Each row below holds a small network's activations on one input, seen along a few directions.
In each table, some parts of the input vary, and every possible input appears once, in random order.
A made-up example of a description, with smaller parts first: one of 4 places along a line, together with either a single point or one of 9 places along a line or (one of 2 separate values, together with one of 8 places around a ring).
Shared parts are said once, and a part with two or three values counts as separate values.

Other details of the inputs shift rows strongly along two fixed directions, in all tables alike. That doesn't count.

Table:
row 1: [ 15  -1  36 -13 -47 -14  29 -41  22  -5  44 -23]
row 2: [ 44  13  17  16  11 -17  16  66 -18  57 -15  43]
row 3: [ 12   3  35 -23 -18  -8  38 -40  27 -12  42   5]
row 4: [-56 -18 -36   2 -14  12 -34 -45  -2 -49 -20 -47]
row 5: [ 29  20  55 -17  14 -25  18 -22  -9 -28  41  14]
row 6: [-83  13 -18 -32   7  -1 -34 -17 -15 -45  -9 -26]
row 7: [ 44 -20 -22  22 -12   7  19  45  23  70  -4  31]
row 8: [ 47  17  34 -18  12 -14   7 -18 -14 -36  50  11]
row 9: [ 54  -6 -20  23 -41  11  31  49  14  61 -16   9]
row 10: [ 21  10  53 -20  19 -13  12 -25   3 -13  50  13]
row 11: [-80 -20 -15  -1  13   5 -26 -51   9 -38 -25 -33]
row 12: [ 39   3 -22  -4 -24  -7   5  73  -4  62  10  28]
row 13: [-58  11   3   0  44   5 -27 -34 -19 -62 -32 -19]
row 14: [-25   8 -55  31  37  19 -40  66 -44  14 -82  10]
row 15: [-71   4 -15  -5  -7  19  -7 -44   3 -48 -36 -46]
row 16: [-37 -10 -73  35   4  35 -15  45  -2  25 -89  -2]
row 17: [ 47  10  32 -14  14  -9   8 -25  -4 -32  50  10]
row 18: [-47   6 -18  -6  45  23 -43 -27 -22 -58 -14 -20]
row 19: [ 39   7  18  14  16 -11   9  64  -9  66 -12  43]
row 20: [-61 -19 -52  37  18  21 -16  37   8  42 -88   4]
row 21: [ 57   4  -3  13  15   0  -1  67 -14  57  -3  40]
row 22: [ 27 -21  16 -17 -18  -9  10 -42  25  -9  60  -5]
row 23: [ 11 -14  37 -12 -40 -24  22 -44  23  -5  46 -14]
row 24: [ 33  -3  14 -13 -49  -4  19 -38  17 -14  52 -26]
Each input here is: one of 2 separate values, together with either a single point or one of 5 places around a ring or one of 6 places around a ring.
The inputs of row 5 and row 8 match in every part but the choice among 2 separate values. If row 6 is changed in the same way as row 5 into row 8, which row does it become?
Answer: row 12
Which other rows does row 2 become when the place on the ring of 5 takes its other values? List them by row number.
Answer: row 5, row 10, row 13, row 19
Which other rows does row 11 become when the choice among 2 separate values takes its other values? List them by row number.
Answer: row 22
Which other rows does row 11 become when the place on the ring of 6 takes its other values? List them by row number.
Answer: row 1, row 3, row 15, row 20, row 23

Table:
row 25: [ 1  2 12 -7  4 -6  2 -5  1 -2 12  4]
row 26: [ 10  -7 -27  23   1   8  -3  50  -3  45 -36  16]
row 27: [ 14  -4 -23  26  -1   7  -1  48  -6  41 -38  12]
row 28: [-71  -1 -39   6  27  23 -39 -22 -15 -48 -50 -30]
row 29: [ 6  5  6 -8 -3 -4  1 -2 -3 -6 13  0]
row 30: [ 8  2  3 -7 -3 -2 -1 -4 -1 -5 15 -1]
row 31: [ -1  -6   2  -5 -18  -2   8 -12  13   3  12  -8]
row 32: [ 2  5 11 -8  1 -5  3 -3 -1 -4 12  3]
row 33: [ 7 -1  9 -2  4 -3  4 -9  3 -4 10  3]
row 34: [ 5  5 13 -4  2 -4  6 -6 -1 -6  8  2]
row 35: [  1  -6   4  -1 -17  -1  10 -15  12   0   8  -8]
row 36: [ 9  5  9 -4 -2 -3  3 -5 -2 -8 10 -1]
row 37: [ 4 -1  7 -6  3 -4  1 -6  3 -3 14  4]
row 38: [ 4  2 14 -3  5 -4  5 -8  1 -4  9  3]
What do these inputs look like to the network?
Answer: one of 2 separate values, together with either a single point or one of 6 places around a ring
Which other rows does row 35 become when the choice among 2 separate values takes its other values? List them by row number.
Answer: row 31
Start at row 28 and move only the place on the ring of 6, one step at a time. The first step leads to row 33. Which rows follow, in order?
Answer: row 38, row 34, row 36, row 27

Table:
row 39: [ 59   7  31  -9  -7 -10  29  24  10  37  42  28]
row 40: [ -6  -2   3  -9   4   0 -13 -19  -1 -21  18 -10]
row 41: [-14  12  12 -16   5  -5  -7 -12  -8 -24  13  -7]
row 42: [ -4   5   1  -9   4  -4  -4 -22  -5 -32  11  -4]
row 43: [ -7   2  11  -8  13   5  -8 -23  -3 -21  12 -11]
row 44: [ -4  11   6 -12  10   2  -1 -18  -8 -33   9  -3]
row 45: [ 61   8  41   0  -8 -16  35  16   7  34  34  29]
row 46: [ -2   3   7  -2   8   1  -3 -24  -3 -31   8  -8]
row 47: [-31 -17 -42  30 -25  18   2  17  12  26 -60 -18]
row 48: [-30  -1 -25  19  16  12 -22  36 -13  25 -49   2]
row 49: [ -7  -5   4  -6   9  -3  -5 -24   4 -24  12  -3]
row 50: [-20 -13  -6  -1 -33   1  13 -32  23  -9   1 -23]
row 51: [ -7  -1  -3 -13   4  -4 -10 -19  -3 -23  19  -3]
row 52: [ 62   4  27  -9 -19 -22  30  23   4  33  41  30]
row 53: [-16   3  15 -10  16  -4  -3 -23   1 -20   9   1]
row 54: [-10  15  12 -15  10   1  -4 -13  -8 -27  11  -8]
row 55: [ -4   6  14  -6   9   2  -6 -22  -7 -25   9 -13]
row 56: [-18   4   9 -16  10  -7  -5 -14  -1 -19  15   0]
row 57: [-27  -4 -38  14  14   9 -20  37 -13  17 -48   6]
row 58: [-11   9  13 -12  15   5  -7 -19  -3 -19  13  -7]
row 59: [ 46 -15  10   1 -49  -3  37   4  35  48  32   3]
row 60: [-31   2 -27  18  13   3 -15  40 -15  17 -54   5]
row 61: [-12   8  11 -13  17   2  -1 -18  -1 -25  12   0]
row 62: [-11  13  13 -11  13  -1   1 -17  -5 -30   7  -3]
row 63: [-12   7  15  -9  18   3  -2 -23  -1 -21  10  -2]
row 64: [-14  10  16 -11   6  -4  -8 -17  -9 -21  11  -9]
row 65: [ 66  -3  21  -3 -13 -15  29  17  14  35  42  33]
row 66: [ 62  -2  38   2 -12 -21  33  12  11  34  32  28]
row 67: [-17   0 -39  21   5  11 -23  38 -19  14 -49  -3]
row 68: [ 67  -1  28   0 -22 -18  24  21   7  34  41  21]
row 69: [ -1   5   5  -6   5   3  -8 -20  -5 -28  12 -14]
row 70: [-20  -4 -42  19   9  15 -26  36 -14  18 -45   0]
row 71: [-10  13  16 -10  11   2  -5 -19  -8 -24   9 -10]
row 72: [ -9  -6   2  -8   5  -6  -9 -21   1 -21  16  -6]
row 73: [ 61   0  25  -9 -10 -16  31  19  12  34  40  35]
row 74: [  0   8   2  -7   6   2  -4 -21  -7 -32  11  -5]
row 75: [-19  -3 -23  30  18  13 -13  29 -14  15 -60   1]
row 76: [-22 -14 -10  -6 -34   6   4 -30  23  -4   8 -27]
row 77: [-11  -1  11  -9   8   0 -12 -22  -3 -18  14 -10]
row 78: [-16  -1 -42  20  14  21 -22  36 -13  16 -47  -1]
row 79: [-28   1 -21  24  18   6 -12  32 -12  17 -59   6]
row 80: [ -4  13   3 -15   7   4  -6 -14 -11 -30  12  -9]
row 81: [ 67   5  24 -10 -11  -8  27  24   8  36  44  28]
row 82: [ -2   1   2  -7   9   5 -10 -20   0 -23  16 -11]
row 83: [-15  10  14 -13  11  -7   1 -18  -3 -29   8   0]
row 84: [-33 -20 -45  28 -22  22  -2  16  16  30 -56 -16]
row 85: [ 50  -3 -14  26  -1   4  19  74   1  74 -25  41]
row 86: [-16  -3 -40  24  17  18 -18  32 -11  14 -50   5]
row 87: [-27 -11 -28  24  15   7 -19  30 -10  23 -52   2]
row 88: [ -8   8   5 -14   7  -4  -2 -19  -6 -32   9  -1]
row 89: [-11  -4  12  -6  13  -3  -4 -27   2 -21   8  -3]
row 90: [-31 -15 -44  26 -27  19  -2  19  11  28 -57 -23]
row 91: [-23 -13  -9  -3 -36  -1  10 -31  20  -8   3 -27]
row 92: [ 58   0 -17  29 -11   2  15  76  -5  72 -23  30]
row 93: [-36 -23 -45  27 -24  16  -1  15  18  32 -56 -14]
row 94: [ -7  10   4 -17   2  -2  -9 -14 -11 -28  14  -8]
row 95: [-18   3  13 -12  11  -7  -6 -19  -2 -16  13  -2]
row 96: [-20  -3 -39  22   6   6 -19  36 -17  14 -51   1]
row 97: [ -6  -1   7  -4   6  -5  -4 -24  -1 -30   8  -7]
row 98: [ 39  -4  -6  25   0  -5  21  74   6  78 -27  44]
row 99: [ -7   0  13  -5  16   3  -4 -27   0 -23   8  -5]
row 100: [ -8  -1   5  -6   1  -8  -7 -21  -4 -27  12  -9]
row 101: [ -9   5   2 -19   5   1 -12 -15  -6 -23  19  -5]
row 102: [-25 -17 -12  -5 -33   2   7 -32  24  -4   7 -25]
row 103: [-10   4  14  -8   4  -3 -10 -22  -8 -24  10 -14]
row 104: [ -3  -2   5  -4  12   4  -5 -24   2 -26  13  -6]
row 105: [ 55   5  32 -10 -13 -16  25  26  10  41  44  30]
row 106: [-12   0  13  -7   5  -9  -6 -22  -6 -23   8  -9]
row 107: [-17   7  15 -10   7 -10  -4 -19  -7 -21   9  -5]
row 108: [ 46 -14  14   2 -57 -11  39   6  31  48  31   2]
What do these inputs look like to the network?
Answer: one of 2 separate values, together with one of 5 places around a ring, together with either a single point or one of 6 places around a ring
The inputs of row 91 and row 102 match in every part but the choice among 2 separate values. If row 103 is changed in the same way as row 91 into row 102, which row does it become?
Answer: row 77
Which other rows agree with row 75 in the choice among 2 separate values and the place on the ring of 5? List them by row number.
Answer: row 44, row 45, row 46, row 47, row 62, row 74
Start at row 53 and move only the place on the ring of 6, one step at a time. The first step leads to row 89. Which rows follow, in order?
Answer: row 49, row 65, row 73, row 98
Start at row 53 and move only the place on the ring of 5, one step at a time. The first step leads to row 95. Which rows follow, in order?
Answer: row 48, row 58, row 63
